A small network was shown many inputs. Here are its activations along a few directions, one row for each input.
In each table, some parts of the input vary, and every possible input appears once, in random order.
A made-up example of a description, with smaller parts first: line(6) and (point or line(9) or (values(3) and ring(5))).
Shared parts are said once, and a part with two or three values counts as separate values.
(in the rows, 128 means zero)

Other details of the inputs vary at random and push rows far along two fixed directions, the same in every table; ignore that.

A family of inputs:
r1: [104 149 101 168 157 161 192 121 131 123 116]
r2: [118 120 104 162 159 194 170 135 146 150 107]
r3: [164  54 135 181 118 137 131  89 208 132 172]
r4: [103 135 104 164 153 139 183 144 126 118 127]
r5: [145 123 171  81  60  56  51 126 141 128 146]
r6: [114 137 133 104 106 102 102 144 127  94 148]
r7: [193 162 212  40  71  49  20  85  96 170 169]
r8: [ 69 145  90 159 155 167 185 152 122  90 122]
r9: [136  73 141 140  80 114 125 113 190  99 193]
r10: [122 174 121 114 158 123 127 139  84 151 110]
r11: [154 151 144 102 115 142  88 132 102 162 130]
r12: [101 129 104 189 147 163 183 121 143 133 109]
r13: [129 180 173  65 153 112 119 132  38 106  58]
r14: [ 85 124  88 164 158 132 183 145 137 116 101]
r15: [125  98 137 116 178 174 164 134 113  96  81]
r16: [112 173 110 117 172 126 145 145  75 147 115]
r17: [186 140 210  36  65  42  16  97  87 172 187]
r18: [122 210 140  94 132 112 120 147  54 162  99]
r19: [134 156 137  83 137 123  82 141  82 152 129]
r20: [100 164 107 114 127 127 146 153 129 109  93]
r21: [141  83 138 146  70 114 109 100 179  99 188]
r22: [ 97 123  95 167 156 132 164 131 134 103 126]
r23: [147  58 128 148 119 138  95 118 182 131 169]
r24: [154  57 134 159  99 152 101 109 185 143 170]
r25: [101 171 126 130 127 139 155 158 110 118 111]
r26: [103 117 105 177 148 136 159 136 135 112 111]
r27: [103 171 104 149 137 165 181 141 136 112 107]
r28: [143  33 114 155 115 139 117 120 213 127 158]
r29: [126  89 139 137 179 154 172 124 115  93  81]
r30: [161 114 212  46  83  72  60 106 105  81 124]
r31: [124 126 112 133 149 171 150 157 126 153 125]
r32: [122 147 112 116 158 157 120 150 106 145 103]
r33: [180  24 136 127 112 110 136  66 183  88 142]
r34: [144  51 123 180 108 135 127  90 178 129 185]
r35: [ 89 146  98 164 130 178 180 142 132 114 114]
r36: [122 158 104 121 164 127 133 141  97 140 105]
r37: [150 125 158 100 113  81  85 116 136 144 131]
r38: [133  60 140 162 102  94 107  91 170 103 190]
r39: [144  73 131 163  85 137 125 105 212 100 172]
r40: [121 155 120 130 154 123 121 139  94 145 107]
r41: [188 158 200  42  85  84  26  98 108 166 172]
r42: [146  62 142 179  86 116 115  94 187 121 177]
r43: [127  41 124 172 100 103 124  97 212 112 156]
r44: [103 129 111 157 142 128 142 136 127 115 116]
r45: [183 131 181  66  81  34  31 116 120 156 149]
r46: [151  72 134 176 105 123 132  82 201 114 174]
r47: [180 126 181  27  63  63  68  92 106  85 119]
r48: [123  65 130 152  89 113 105 118 189  95 161]
r49: [ 98 109  85 156 173 177 163 150 134 129 120]
r50: [142 109 100 100 163 172 180 120 115 100  73]
r51: [120 222 131 102 128 117 122 132  35 148 103]
r52: [ 96 101  93 160 158 140 169 137 143 130 113]
r53: [163  50 143 158 105 111 114 105 185 141 185]
r54: [ 94 111  86 137 166 168 169 151 147 137 105]
r55: [ 94 143  96 164 134 167 195 164 132 113 113]
r56: [115 146 107 156 165 150 181 138 116 152 121]
r57: [123 213 117  94 169 171 136 159  64 165  85]
r58: [ 88 120 100 171 152 132 174 140 152 118 101]
r59: [122 217 135  83 144 101 110 154  54 147  94]
r60: [158  55 140 137 115 121  94 111 194 130 179]
r61: [110 123  97 146 163 165 146 153 133 136 109]
r62: [104 134  90 152 178 142 167 144 119 124 118]
r63: [130  57 145 171  81 138 133  85 216  99 189]
r64: [153 147 155 121  91 101  99 109 116 143 140]
r65: [115 210 130 100 148 102 117 147  53 144  92]
r66: [134 181 154  96  84 109  83 135  91 137 118]
r67: [136 114 122 122 135 119 176 100 117  85  81]
r68: [131 157 123 111 143 158 129 160  95 164 111]
r69: [120 137  93 183 166 172 189 132 131 136 117]
r70: [155 169 164  61 118 115  79 138  83 169 139]
r71: [105 143  91 181 161 155 208 145 132 117 121]
r72: [133 182 141  77 104  93  83 152  93 121 123]
r73: [149  49 130 186 107 137 122  92 188 136 174]
r74: [ 94 133 107 142 126 137 141 148 139  98 120]
r75: [ 87 177 116  90 120 115 136 151 101 115  97]
r76: [155 174 146  91 129  89  73 134  76 156 123]
r77: [137 181 129 135 149 141 140 127  98 161 101]
r78: [ 96 182 120 104 131 127 131 159  94 117 104]
r79: [147 122 145  85 116 113  80 135 142 148 123]
r80: [114 210 114  91 157 172 130 164  46 168  88]
Each input here is: line(4) and (values(2) or (values(3) and line(6))).
Changing only the line(4) part turns r58 into r79. The same change can be made to r51. Which row results?
Answer: r80
Which other rows does r30 become when the values(2) part takes its other values? List them by row number.
Answer: r47
Which other rows does r5 become when the values(3) part takes its other values? List them by row number.
Answer: r20, r75

A family of inputs:
r81: [176 112 174 103  72  72  63  86 138 139 171]
r82: [112  70  98 213 147 150 187 113 176 111 141]
r83: [109 144 106 107 192 171 180 145  93 111  49]
r84: [163 105 146 108 152 135 126 101 115 141 109]
r85: [130  90 145 131  93  88 104 115 166  96 145]
r86: [145 190 154  83 108 111  71 144  90 167 128]
r87: [118  74 103 180 124 174 156 129 190 125 166]
r88: [115 211 122 112 146 124 142 143  51 148  84]
r89: [152 109 179  85  61  76  69 103 148 108 151]
r90: [123  27  98 203 118 152 144 116 222 122 187]
r91: [116 140 138 102 127 105 126 135 116 111 122]
r92: [145 203 155  86 117 103 101 121  71 148 114]
r93: [ 88 116  76 189 179 174 181 159 150 133 131]
r94: [161  70 168 104  67  63  62  95 174  99 175]
r95: [135 167 120  79 182 171 129 154  71 167  72]
r96: [135  92 122 168 119 149 147 108 157 115 159]
r97: [130 190 143  89 121 102  77 151  79 169 119]
r98: [ 82 177  90 137 158 154 195 162  99 104  72]
r99: [ 92 129  72 180 166 185 187 157 151 136 120]
r100: [118 170 125 128 151 119 137 137  79 136 116]
r101: [140 102 155 102  86 110 103 115 151 100 155]
What do these inputs look like to the network?
Answer: values(3) and (point or line(6))
Which other rows does r97 become when the values(3) part takes its other values? List them by row number.
Answer: r82, r85
Start at r100 and move only the line(6) part, one step at a time. The first step leads to r82. Which rows follow, in order?
Answer: r88, r81, r92, r96
List by row number the other rows that have the values(3) part in common with r91.
Answer: r83, r85, r89, r94, r98, r101

A family of inputs:
r102: [ 87 173  84 155 160 183 164 177 122 156 111]
r103: [110 129 105 126 177 155 176 137 112 114  85]
r104: [ 98 101 100 162 121 133 150 147 175 103 139]
r105: [147 180 173  61  75  65  70 115  87 117 123]
r106: [152  39 150 113  79  99  91 100 199  86 161]
r107: [152 202 160  39 120 128  68 149  65 161  95]
r108: [146 192 165  81 116  81 101 115  64 137 111]
r109: [103 102  85 195 165 159 174 139 152 141 132]
r110: [ 89 180  83 171 167 198 204 154 109 132  93]
r111: [167 193 169  37 126 109  61 135  50 173 103]
r112: [127 100 104 195 139 165 180 113 154 129 147]
r113: [ 76 164  89 153 164 154 176 170 105 117  99]
r114: [139  37 142 134 109 123 124 103 189  83 150]
r115: [156 167 158  65 137 101  83 124  69 156  94]
r116: [160  48 171 139  62  77  90  74 189  86 191]
r117: [119  97 101 175 139 155 143 137 164 155 164]
r118: [181  48 170 150  78  78  84  62 185 127 194]
r119: [ 95 151  94 154 167 144 165 153 113 131 112]
Changing only one part turns r114 into r115. The same change can be made to r113. Which row results?
Answer: r109
What do these inputs look like to the network?
Answer: values(3) and line(6)
Which other rows does r104 become when the values(3) part takes its other values? List them by row number.
Answer: r105, r106
Which other rows does r107 become when the values(3) part takes its other values? List them by row number.
Answer: r102, r110
